A small network was trained on made-up records. Each row is its average activation on records with the value named, seen along a few directions.
Values that are neighbours, or in one group, have similar rows; names and order tell nothing.
In the rows, zero is written as 500.
Strong random noise was added to every row along 2 fixed directions; ignore it. To show where, here is one row again and again, with new noise each time:
[524 646 588 394 561 414 596 287 585 307 431 649 577 656 550]
[523 633 633 384 583 383 609 261 593 279 429 659 619 660 498]
[508 436 573 514 619 325 670 522 634 300 494 397 554 431 422]
[498 315 467 621 615 328 694 745 651 356 544 197 446 260 443]


FESO, 18 values:
pesig: [591 541 752 547 537 411 471 287 511 486 654 701 691 603 281]
zep: [390 275 676 551 539 519 490 399 347 406 575 642 500 352 359]
dupeb: [467 573 609 447 474 568 354 264 338 578 468 634 640 543 248]
vivi: [457 529 427 390 354 558 501 498 519 413 480 644 441 533 710]
bamag: [555 269 408 636 605 341 561 688 620 535 426 111 454 401 194]
fuzu: [587 514 503 418 529 465 496 485 514 477 480 392 718 519 331]
tepi: [534 619 156 578 423 699 330 770 374 757 492 329 107 353 658]
bemi: [484 552 448 568 273 735 410 469 386 660 565 675 332 487 862]
buva: [492 307 478 639 509 499 414 812 619 537 553 166 608 373 353]
tofus: [502 382 343 449 520 515 563 594 513 555 445 359 543 573 606]
poni: [400 372 525 502 478 471 432 497 500 487 534 586 650 326 598]
fov: [614 660 543 552 512 591 510 569 413 625 510 539 298 529 506]
sete: [473 568 697 487 475 411 388 445 514 533 597 517 674 599 238]
berup: [405 359 538 587 565 532 528 649 447 649 655 403 406 187 263]
devi: [475 474 624 543 543 435 646 399 408 380 476 649 544 385 351]
reb: [482 318 452 404 524 475 495 522 623 544 492 386 620 598 550]
zak: [500 594 431 429 507 430 520 493 534 487 352 511 509 713 608]
dup: [506 568 578 454 579 412 587 462 532 336 432 531 487 588 601]
Each value of FESO is a pair of two hidden parts, and every pair occurs once (3 first parts, 6 second parts).
Question: pesig and bemi share the first part; pesig and fov share the second. Which value has the first part of fov and the second part of bemi?
Answer: devi
Question: tepi and bamag share the first part; tepi and dupeb share the second. Which value has the first part of dupeb and the second part of bamag?
Answer: fuzu
Question: vivi and tofus share the first part; vivi and poni share the second. Which value has the first part of poni and the second part of tofus?
Answer: reb

SOT, 15 values:
pul: [523 458 369 707 495 589 565 723 433 597 561 409 136 279 686]
lipi: [516 777 409 369 512 552 542 430 559 428 334 545 462 722 634]
timi: [441 462 464 466 528 530 391 521 437 620 497 469 522 470 284]
mufef: [443 250 634 512 497 419 649 429 539 343 631 592 571 321 379]
kunu: [503 436 647 362 543 409 471 341 623 388 392 576 747 743 605]
sab: [437 467 710 443 485 443 557 354 456 362 555 664 575 408 512]
tet: [544 655 501 589 469 531 503 435 381 578 492 706 236 571 710]
daguz: [520 496 529 415 527 402 559 498 599 331 415 412 623 607 512]
lok: [454 563 441 590 543 650 523 568 404 513 575 545 307 364 724]
zap: [514 328 645 441 661 281 631 375 679 305 439 420 814 581 329]
sotuk: [529 466 657 497 523 498 440 528 548 552 617 423 669 457 213]
gezi: [565 715 461 467 356 615 324 375 480 634 600 643 553 635 499]
gedig: [528 377 660 491 560 403 481 526 454 509 563 425 708 455 100]
toma: [442 469 255 568 396 624 384 593 355 738 424 374 349 406 468]
pek: [555 713 430 390 486 442 490 379 556 423 323 628 536 752 633]
The values of SOT form 3 separate groups.
Question: List the group mates of sotuk, in the order listed.
Answer: timi, gezi, gedig, toma
Question: List the group mates of pul, in the order listed.
Answer: mufef, sab, tet, lok

MIVU, 14 values:
sureg: [485 515 439 557 505 469 374 697 488 604 504 476 368 183 386]
rir: [542 505 408 564 452 562 477 566 409 660 629 333 471 323 362]
lofof: [469 627 431 560 386 651 545 470 409 568 472 568 283 514 857]
vumi: [493 576 518 330 445 538 495 414 516 400 334 599 524 701 750]
vofu: [439 497 392 588 352 756 410 530 437 732 581 550 336 373 746]
memu: [472 521 481 594 410 564 457 457 343 496 511 585 345 423 593]
tizir: [530 414 444 684 638 407 656 775 480 448 620 352 374 334 570]
zel: [472 432 534 363 642 369 501 344 556 405 431 360 643 611 519]
duz: [589 494 543 397 574 489 473 374 545 588 403 666 610 747 306]
dupel: [595 615 253 482 434 615 474 612 573 613 378 410 484 534 654]
fube: [438 252 320 728 455 583 672 946 419 560 573 321 171 223 624]
pidu: [519 590 522 455 537 404 553 351 637 258 456 518 438 567 546]
ketu: [471 505 372 428 327 578 361 536 621 627 519 557 653 698 635]
kulo: [500 749 495 440 427 627 289 389 396 581 620 569 489 722 473]
The values of MIVU form a ring.
Question: Going along MIVU from duz by way of its neighbour ketu, in what order are vofu, memu, zel, fube met?
Answer: zel, fube, memu, vofu
Question: How many steps from neighbour to neighbour lead from tizir to sureg, at the fewest?
Answer: 5

VEP, 14 values:
budor: [470 409 435 476 547 387 542 512 593 376 435 399 596 560 600]
fim: [516 634 689 376 628 420 639  83 596 246 355 813 701 666 508]
sogog: [514 562 509 568 481 532 466 608 393 519 616 525 312 278 463]
mevek: [543 509 599 347 500 435 462 417 673 429 457 464 763 719 333]
dubi: [552 312 567 514 642 279 713 561 648 296 518 349 623 421 404]
daz: [416 331 636 525 559 454 598 410 409 409 522 687 429 395 385]
pizus: [501 649 232 502 406 620 328 642 469 693 380 295 368 610 634]
pas: [528 593 536 565 392 618 355 451 357 651 565 605 452 555 431]
mekav: [538 444 464 574 557 547 633 534 482 366 497 472 326 398 638]
kene: [442 382 463 504 464 494 392 553 467 643 561 374 527 403 291]
nilo: [469 533 556 565 442 564 629 576 448 428 555 567 416 362 664]
tukip: [505 581 667 497 487 572 381 360 382 604 640 677 570 491 466]
sulir: [488 814 281 352 296 715 272 467 473 817 375 717 390 754 717]
baguk: [527 372 472 528 602 362 566 599 594 468 474 258 632 560 449]
The values of VEP form a ring.
Question: Going along VEP from daz by way of its neighbour sogog, in what order are dubi, pas, kene, nilo met?
Answer: pas, kene, dubi, nilo
Question: Name the neighbours of pizus, in listed order.
Answer: mevek, sulir
Question: How many steps from neighbour to neighbour lead from fim to baguk, at the fewest?
Answer: 3
